Each row below holds a small network's activations on one record, seen along a few directions.
After each row come some of the record's fields: SUZE, NUP, RUR, FUP, DOPAN.
A field that a record lacks is written missing.
The largest differences between rows may come from other fields.
(in the rows, 500 means zero)
Random noise pushes rows far along 9 fixed directions. That doesn't count. These rows show it; they differ only by the noise:
[596 485 485 406 646 509 495 391 216 399 472 466 289 764 713 213 661 486
 319 419 415 789 698 423 431 614 660 505 703 393]
[593 596 520 594 531 465 441 569 561 553 534 648 491 429 370 661 613 439
 505 556 588 375 402 543 573 524 493 531 388 612]
[454 612 559 488 481 560 616 519 420 442 690 538 249 350 622 309 403 580
 589 564 387 682 629 450 524 584 467 566 468 622]
[753 390 398 561 672 537 487 541 480 361 262 329 465 689 522 401 548 569
 227 455 371 476 608 558 606 385 685 487 643 544]
[544 455 399 593 593 529 501 557 277 399 549 373 507 639 558 520 460 457
 531 563 516 428 537 461 475 479 340 521 611 451]
[467 477 337 576 637 346 565 346 368 419 567 314 726 767 519 620 548 446
 525 503 615 371 630 521 398 200 170 471 615 251]
[595 616 561 491 488 498 526 583 670 486 499 696 343 389 454 470 552 536
 469 484 427 572 540 563 631 533 556 578 422 634]
[615 508 321 536 445 513 432 580 580 510 524 496 446 523 564 318 519 601
 556 553 487 726 500 555 305 491 543 675 516 533]
[376 578 562 694 597 344 561 209 275 593 798 404 461 308 527 385 603 487
 561 682 650 517 433 450 335 520 718 346 309 679]
[690 766 320 437 466 524 513 410 597 640 573 462 360 473 510 516 578 677
 446 571 515 661 627 522 388 319 445 766 452 643]
[722 817 516 301 560 541 501 432 353 564 500 731 142 647 538 593 748 448
 310 430 491 667 660 426 614 618 484 721 589 588]

[463 652 587 315 479 596 376 483 613 724 626 586 585 503 516 533 622 566
 536 479 547 617 597 428 388 493 367 560 364 267] -> <SUZE:ver NUP:pinuf RUR:kub FUP:dezi DOPAN:sevi>
[475 498 293 572 306 459 536 504 749 569 550 349 718 454 441 623 322 610
 698 554 617 422 449 625 298 192 280 621 437 443] -> <SUZE:remo NUP:lod RUR:kub FUP:dezi DOPAN:zoves>
[396 712 585 391 521 665 403 573 438 619 646 616 384 437 596 551 538 475
 589 507 448 641 576 358 509 584 328 538 384 480] -> <SUZE:ver NUP:pinuf RUR:kub FUP:dezi DOPAN:sevi>
[582 515 498 469 577 526 462 504 508 508 509 470 481 563 573 361 616 558
 327 451 440 588 586 465 540 505 611 537 478 521] -> <SUZE:remo NUP:pinuf RUR:kub FUP:dezi DOPAN:pizel>
[617 324 483 694 613 468 567 613 342 354 365 388 485 493 453 516 427 448
 373 564 422 264 404 515 749 580 696 455 603 757] -> <SUZE:remo NUP:pinuf RUR:zos FUP:missing DOPAN:sif>
[420 742 547 337 493 471 445 271 410 736 801 537 457 444 568 514 703 549
 500 534 615 645 619 368 310 467 352 597 370 432] -> <SUZE:remo NUP:pinuf RUR:kub FUP:dezi DOPAN:pizel>
[304 497 719 486 481 461 471 529 782 557 620 629 740 315 427 498 566 501
 573 454 520 445 513 531 555 449 452 277 287 276] -> <SUZE:ver NUP:pinuf RUR:kub FUP:dezi DOPAN:zoves>
[290 463 680 511 477 426 709 399 558 403 659 474 604 394 470 425 321 491
 571 516 484 368 595 512 592 418 358 402 477 393] -> <SUZE:remo NUP:pinuf RUR:kub FUP:dezi DOPAN:sevi>
[443 487 736 487 513 654 501 694 613 509 643 513 556 237 448 453 400 582
 466 557 422 317 532 456 710 580 485 351 357 503] -> <SUZE:met NUP:pinuf RUR:kub FUP:dezi DOPAN:pizel>
[179 528 754 431 470 580 554 573 514 392 575 606 379 336 628 436 310 508
 695 440 304 617 679 465 643 537 303 309 436 383] -> <SUZE:remo NUP:pinuf RUR:zos FUP:missing DOPAN:sevi>
[537 506 578 468 673 588 505 469 298 449 487 430 351 586 620 380 581 479
 330 442 409 532 605 402 612 601 596 391 536 504] -> <SUZE:met NUP:pinuf RUR:kub FUP:vukam DOPAN:pizel>
[461 433 462 553 529 335 556 483 599 446 556 544 643 549 548 357 566 494
 484 460 490 547 559 540 504 449 497 473 511 406] -> <SUZE:remo NUP:pinuf RUR:zos FUP:missing DOPAN:pizel>
[635 492 538 405 592 601 445 591 408 458 298 566 463 689 529 562 613 422
 354 378 432 486 560 434 614 594 496 480 635 381] -> <SUZE:ver NUP:lod RUR:zos FUP:missing DOPAN:sif>
[625 683 324 468 289 518 613 633 582 488 483 659 300 450 414 653 380 495
 688 553 525 595 397 549 479 545 350 867 581 733] -> <SUZE:ver NUP:lod RUR:missing FUP:missing DOPAN:sif>
[537 343 372 500 509 509 587 709 635 297 344 396 612 612 529 449 308 572
 526 414 306 476 672 581 656 319 232 591 674 394] -> <SUZE:remo NUP:pinuf RUR:zos FUP:missing DOPAN:sif>
[559 590 590 476 606 514 348 592 491 573 416 682 516 538 423 665 657 368
 390 465 519 383 458 491 648 595 457 506 429 483] -> <SUZE:remo NUP:pinuf RUR:zos FUP:missing DOPAN:sevi>
[412 475 637 475 428 518 439 414 816 629 549 497 498 203 497 294 507 714
 533 508 440 660 534 590 420 408 751 389 264 497] -> <SUZE:remo NUP:pinuf RUR:kub FUP:vukam DOPAN:zoves>
[453 533 553 363 558 550 450 311 484 516 425 451 454 621 619 374 555 583
 448 383 432 709 722 481 378 387 530 395 574 278] -> <SUZE:remo NUP:lod RUR:missing FUP:missing DOPAN:sevi>
[491 397 155 549 462 193 520 480 850 406 396 555 809 808 494 453 602 446
 628 354 559 667 490 701 291 182 268 622 583 205] -> <SUZE:ver NUP:pinuf RUR:kub FUP:vukam DOPAN:pizel>
[399 591 447 394 557 387 687 226 351 471 542 455 433 693 640 452 490 498
 524 419 467 700 705 442 415 372 356 540 630 371] -> <SUZE:ver NUP:lod RUR:zos FUP:missing DOPAN:sevi>
[351 419 667 515 611 506 517 533 632 397 486 494 619 478 572 370 490 517
 444 393 361 473 635 497 637 421 474 315 437 364] -> <SUZE:remo NUP:lod RUR:kub FUP:dezi DOPAN:sevi>
[576 172 403 697 480 423 351 643 538 441 381 448 851 627 378 548 497 421
 535 579 704 228 209 605 345 549 654 432 598 371] -> <SUZE:remo NUP:lod RUR:missing FUP:missing DOPAN:gusef>
[510 671 515 386 556 453 581 459 561 422 287 632 316 602 489 704 493 406
 433 337 352 563 657 556 744 364 380 483 561 543] -> <SUZE:ver NUP:pinuf RUR:zos FUP:missing DOPAN:sevi>
[500 375 430 500 309 577 457 644 547 458 392 520 507 537 462 545 321 486
 659 503 581 500 356 602 317 543 473 530 595 400] -> <SUZE:met NUP:lod RUR:missing FUP:missing DOPAN:zoves>
[380 666 682 389 588 571 423 246 330 716 624 465 574 526 449 822 674 435
 488 491 724 291 556 408 463 416 323 285 379 246] -> <SUZE:met NUP:lod RUR:kub FUP:vukam DOPAN:zoves>
[557 546 439 360 621 633 323 443 300 635 507 286 669 709 498 713 615 492
 421 480 605 382 624 391 376 378 202 488 567 234] -> <SUZE:met NUP:pinuf RUR:kub FUP:dezi DOPAN:gase>
[359 426 395 553 518 199 771 398 661 237 501 559 582 676 573 401 451 424
 585 336 430 565 627 626 591 287 269 535 608 389] -> <SUZE:remo NUP:lod RUR:kub FUP:vukam DOPAN:pizel>
[257 363 576 696 430 385 549 537 636 464 642 590 656 283 395 473 339 409
 778 582 534 409 296 557 450 530 469 377 360 543] -> <SUZE:ver NUP:pinuf RUR:kub FUP:dezi DOPAN:sevi>
[537 448 545 493 568 566 287 557 455 633 542 554 499 478 621 203 724 537
 411 523 484 767 454 415 322 730 836 409 397 441] -> <SUZE:ver NUP:pinuf RUR:zos FUP:missing DOPAN:pizel>
[531 656 272 514 386 493 398 455 604 729 609 435 752 496 381 766 539 603
 664 596 712 398 470 501 260 256 124 718 429 396] -> <SUZE:remo NUP:lod RUR:zos FUP:missing DOPAN:sif>
[624 548 519 377 398 494 515 641 785 464 434 746 470 519 446 480 558 556
 418 409 465 551 564 559 589 522 464 669 581 428] -> <SUZE:remo NUP:lod RUR:missing FUP:missing DOPAN:pizel>
[496 525 469 574 510 503 397 448 338 612 559 450 441 426 534 478 533 483
 537 575 575 588 415 483 391 576 663 459 410 605] -> <SUZE:remo NUP:pinuf RUR:zos FUP:missing DOPAN:zoves>
[428 406 489 676 463 428 528 673 854 464 520 534 764 314 326 636 392 590
 596 560 497 259 422 634 631 289 320 498 304 569] -> <SUZE:remo NUP:pinuf RUR:zos FUP:missing DOPAN:pizel>
[472 526 531 407 505 525 426 519 419 523 531 613 394 519 564 469 588 420
 540 472 486 635 498 444 462 659 478 483 547 393] -> <SUZE:ver NUP:pinuf RUR:kub FUP:vukam DOPAN:zoves>
[480 349 533 618 577 440 364 458 351 497 451 554 563 586 431 506 657 357
 459 493 621 383 280 489 417 673 685 329 504 453] -> <SUZE:met NUP:pinuf RUR:kub FUP:vukam DOPAN:pizel>
[260 447 412 623 463 337 680 431 135 309 665 370 421 549 672 421 250 364
 764 594 504 517 477 455 397 573 304 474 608 526] -> <SUZE:remo NUP:pinuf RUR:zos FUP:missing DOPAN:sevi>
[336 273 544 684 590 238 740 378 587 280 452 402 624 446 557 191 407 496
 512 429 382 540 527 638 569 419 746 236 505 548] -> <SUZE:met NUP:pinuf RUR:zos FUP:missing DOPAN:sif>
[679 668 245 434 486 358 543 402 559 589 497 528 562 723 455 715 665 529
 378 493 607 475 589 524 470 279 265 794 630 475] -> <SUZE:remo NUP:pinuf RUR:zos FUP:missing DOPAN:pizel>
[491 643 456 525 567 230 559 196 184 529 486 675 285 654 446 763 725 166
 517 457 690 526 325 499 494 617 597 483 569 633] -> <SUZE:ver NUP:pinuf RUR:kub FUP:vukam DOPAN:zoves>
[639 220 584 581 502 702 289 783 754 501 365 336 693 339 444 325 447 697
 341 547 370 373 427 547 563 517 778 374 456 468] -> <SUZE:remo NUP:pinuf RUR:kub FUP:dezi DOPAN:zoves>
[627 765 557 376 497 592 479 499 700 552 275 646 264 440 406 748 545 536
 401 430 381 538 588 581 702 381 540 526 429 662] -> <SUZE:ver NUP:pinuf RUR:missing FUP:missing DOPAN:sevi>
[487 533 638 440 469 756 456 594 425 510 549 421 353 337 579 397 392 638
 490 535 411 592 608 405 518 598 527 466 501 474] -> <SUZE:remo NUP:lod RUR:missing FUP:missing DOPAN:zoves>
[697 733 306 419 447 611 313 523 655 701 355 522 420 559 442 685 603 606
 438 526 576 632 466 554 324 364 513 741 501 608] -> <SUZE:met NUP:lod RUR:missing FUP:missing DOPAN:sevi>

Which values does each new row have?
[377 591 742 500 558 667 331 429 375 705 609 489 466 309 478 553 580 471
 506 592 587 477 442 357 446 620 684 263 299 513] -> <SUZE:ver NUP:lod RUR:kub FUP:dezi DOPAN:sevi>
[464 507 390 530 441 279 528 374 487 532 622 540 546 504 518 405 578 430
 593 514 598 607 428 535 332 513 534 580 527 520] -> <SUZE:remo NUP:pinuf RUR:kub FUP:dezi DOPAN:sif>
[564 473 632 518 590 633 279 652 695 624 466 536 770 465 379 681 653 521
 406 469 570 204 478 463 598 448 386 365 352 276] -> <SUZE:remo NUP:lod RUR:kub FUP:vukam DOPAN:pizel>
[483 590 455 364 402 576 418 590 492 567 683 608 440 494 602 363 535 536
 660 527 522 709 565 445 383 637 344 685 516 370] -> <SUZE:remo NUP:pinuf RUR:kub FUP:vukam DOPAN:sif>
[393 446 421 560 394 292 659 386 555 372 481 577 420 542 582 305 463 429
 615 390 502 757 437 594 379 542 614 515 610 519] -> <SUZE:met NUP:lod RUR:kub FUP:dezi DOPAN:zoves>
[592 644 530 419 496 612 372 498 508 723 544 518 485 386 464 578 626 611
 418 561 526 486 548 420 478 511 501 582 404 536] -> <SUZE:remo NUP:pinuf RUR:zos FUP:missing DOPAN:sif>
[491 365 498 574 555 457 483 570 330 352 330 562 552 727 495 667 496 316
 512 382 530 376 443 515 616 559 388 426 677 358] -> <SUZE:remo NUP:lod RUR:zos FUP:missing DOPAN:zoves>
[583 485 589 540 494 548 359 491 772 623 425 519 624 311 347 477 626 631
 364 539 568 432 428 572 442 446 781 430 283 587] -> <SUZE:remo NUP:lod RUR:missing FUP:missing DOPAN:pizel>
[575 385 592 613 499 621 358 688 673 567 466 487 516 241 503 272 522 664
 402 581 399 558 412 528 559 646 897 416 343 662] -> <SUZE:remo NUP:pinuf RUR:zos FUP:missing DOPAN:zoves>
[840 586 248 475 519 491 495 508 509 509 273 475 412 755 403 684 611 522
 248 463 577 453 452 557 486 395 553 764 702 637] -> <SUZE:met NUP:lod RUR:missing FUP:missing DOPAN:pizel>
[330 535 704 525 477 640 568 565 338 489 617 532 270 242 574 445 343 516
 636 578 385 601 484 428 604 682 589 374 373 646] -> <SUZE:ver NUP:pinuf RUR:zos FUP:missing DOPAN:zoves>
[590 528 391 473 512 641 407 564 509 583 469 382 615 569 451 645 531 562
 527 543 553 386 492 453 457 406 325 582 517 392] -> <SUZE:ver NUP:lod RUR:kub FUP:vukam DOPAN:sif>
[460 502 561 497 556 524 522 546 502 449 405 599 357 525 507 501 462 443
 504 431 389 598 551 521 635 556 533 463 547 591] -> <SUZE:met NUP:pinuf RUR:zos FUP:missing DOPAN:sevi>
[618 430 381 567 442 777 211 713 478 691 617 223 713 412 522 436 468 676
 510 696 595 435 402 413 263 531 533 553 431 427] -> <SUZE:remo NUP:pinuf RUR:kub FUP:dezi DOPAN:zoves>
[391 576 260 608 299 333 604 311 503 559 666 402 579 461 478 603 365 536
 796 614 732 570 386 587 157 298 329 670 513 518] -> <SUZE:remo NUP:lod RUR:missing FUP:missing DOPAN:zoves>
[444 278 609 496 524 605 366 760 470 356 468 604 625 623 532 407 497 434
 519 440 497 452 483 463 501 665 397 425 587 211] -> <SUZE:remo NUP:lod RUR:missing FUP:missing DOPAN:pizel>
[334 581 487 345 486 320 508 341 526 542 552 689 542 693 571 508 696 419
 573 335 569 790 635 538 359 439 267 512 583 160] -> <SUZE:met NUP:pinuf RUR:zos FUP:missing DOPAN:zoves>
[349 329 536 632 631 399 521 367 278 445 540 392 523 546 640 220 492 420
 550 516 468 672 475 455 368 612 769 277 489 483] -> <SUZE:ver NUP:pinuf RUR:zos FUP:missing DOPAN:sevi>
[695 486 293 443 335 572 529 721 520 401 377 521 453 664 432 581 384 473
 531 514 511 498 409 532 510 537 361 813 743 547] -> <SUZE:ver NUP:pinuf RUR:kub FUP:dezi DOPAN:sif>
[330 562 628 486 473 170 650 408 718 431 602 814 641 473 369 682 597 300
 592 364 575 374 507 613 699 416 271 426 466 366] -> <SUZE:remo NUP:pinuf RUR:kub FUP:dezi DOPAN:zoves>
[635 576 463 542 463 665 404 489 412 652 552 382 356 314 469 447 515 645
 462 650 507 491 420 418 446 607 711 601 429 749] -> <SUZE:remo NUP:pinuf RUR:kub FUP:vukam DOPAN:sif>
